A small network was shown many inputs. Here are its activations along a few directions, one row for each input.
In each table, some parts of the input vary, and every possible input appears once, in random order.
Descriptions start from the smaller parts, as in this example, which fits no table here: line(4) and (point or line(9) or (values(2) and ring(8))).
Shared parts are said once, and a part with two or three values counts as separate values.
(in the rows, 128 means zero)

Rows:
row 1: [132 122 159 201  64 134 141 111 139  60 121 130 202 131 142]
row 2: [113 117 149 170 113 165 159 116 144 110  73 184 173 153 150]
row 3: [133 124 134 190  93 154 141 127 146  73 107 166 178 134 166]
row 4: [ 90 169  90  45 170 147 127 157  96 180 128  89 106 116 103]
row 5: [ 77 156 139 160 189 165 135 114 126 147  82 165 208 137 174]
row 6: [121 169 100  49 154 141 144 148 129 145 141 111  84 129  75]
row 7: [155  42 181 227 174  37  61 111 163 173 151 174 141 129 195]
row 8: [112 144 144 162 174 166 148 113 162 112  95 185 194 149 141]
row 9: [126 146 104  63  95 147 145 142 106 146 124 113  63 132  79]
row 10: [141 142 112  91  55 119 125 121 108  88 164  48  85 106  76]
row 11: [146 150  84  85  80 140 132 144 114 110 154  83  63 115  99]
row 12: [188  55 140  95 174  20  78 132 103 192 197  88  40 104 135]
- Changing only one part turns row 3 into row 11. The same change can be made to row 1. Which row results? => row 10
- What do these inputs look like to the network? => values(2) and (point or line(5))

Rows:
row 13: [162 127 114  92  93 117 136 134 137 111 155 114  60 129  82]
row 14: [132 101 145 194  83 147 138 116 144 100  93 177 155 145 162]
row 15: [139  81 162 216 116  88  94 109 128 117 134 135 173 118 193]
row 16: [133 118 104  66 164  75  85 147  88 197 173  64  57 101 118]
row 17: [114 131 135 186  73 168 151 125 136  82  90 159 182 139 157]
row 18: [128 142  91  41 133 134 131 152 102 178 134 107  37 124  91]
row 19: [ 98 153 138 166 165 179 153 125 157 114  82 192 205 149 152]
row 20: [127  95 170 185 195 112 123 113 161 150 104 197 180 149 171]
row 21: [112 170  78  30 126 159 145 156  91 154 128  88  66 119  88]
row 22: [173  99 132 101 111  75 114 131 132 129 174 101  65 120  92]
row 23: [ 95 184  83  30 128 160 143 144  85 147 132  60  90 111  79]
row 24: [122 103 165 197 208  94  99 109 151 150 127 168 197 130 190]
row 25: [ 81 169 143 163 166 179 148 114 148 106  87 166 229 143 143]
row 26: [167 102 128 113 125  61  89 130 127 129 196  70  80 102 112]
row 27: [137 114 109  53 150  91 110 148  96 198 155  94  42 118 101]
row 28: [148 155 102  83  86 145 149 138 126  89 150  95  88 124  79]
row 29: [116 121 149 174 175 155 142 118 168 133  84 211 177 157 158]
row 30: [144  74 165 204 103 106 118 111 136 117 112 164 158 136 173]
row 31: [133 171 107  82  87 148 146 126 119  84 154  67 114 115  71]
row 32: [ 98 148 142 184  74 168 145 115 128  75  94 131 206 132 149]
- What do these inputs look like to the network? => line(4) and line(5)
- Changing only the line(4) part turns row 26 into row 16. The same change can be made to row 28. Which row results? => row 21
- Change only the line(4) part in row 30. List by row number the other rows that result. => row 20, row 22, row 27
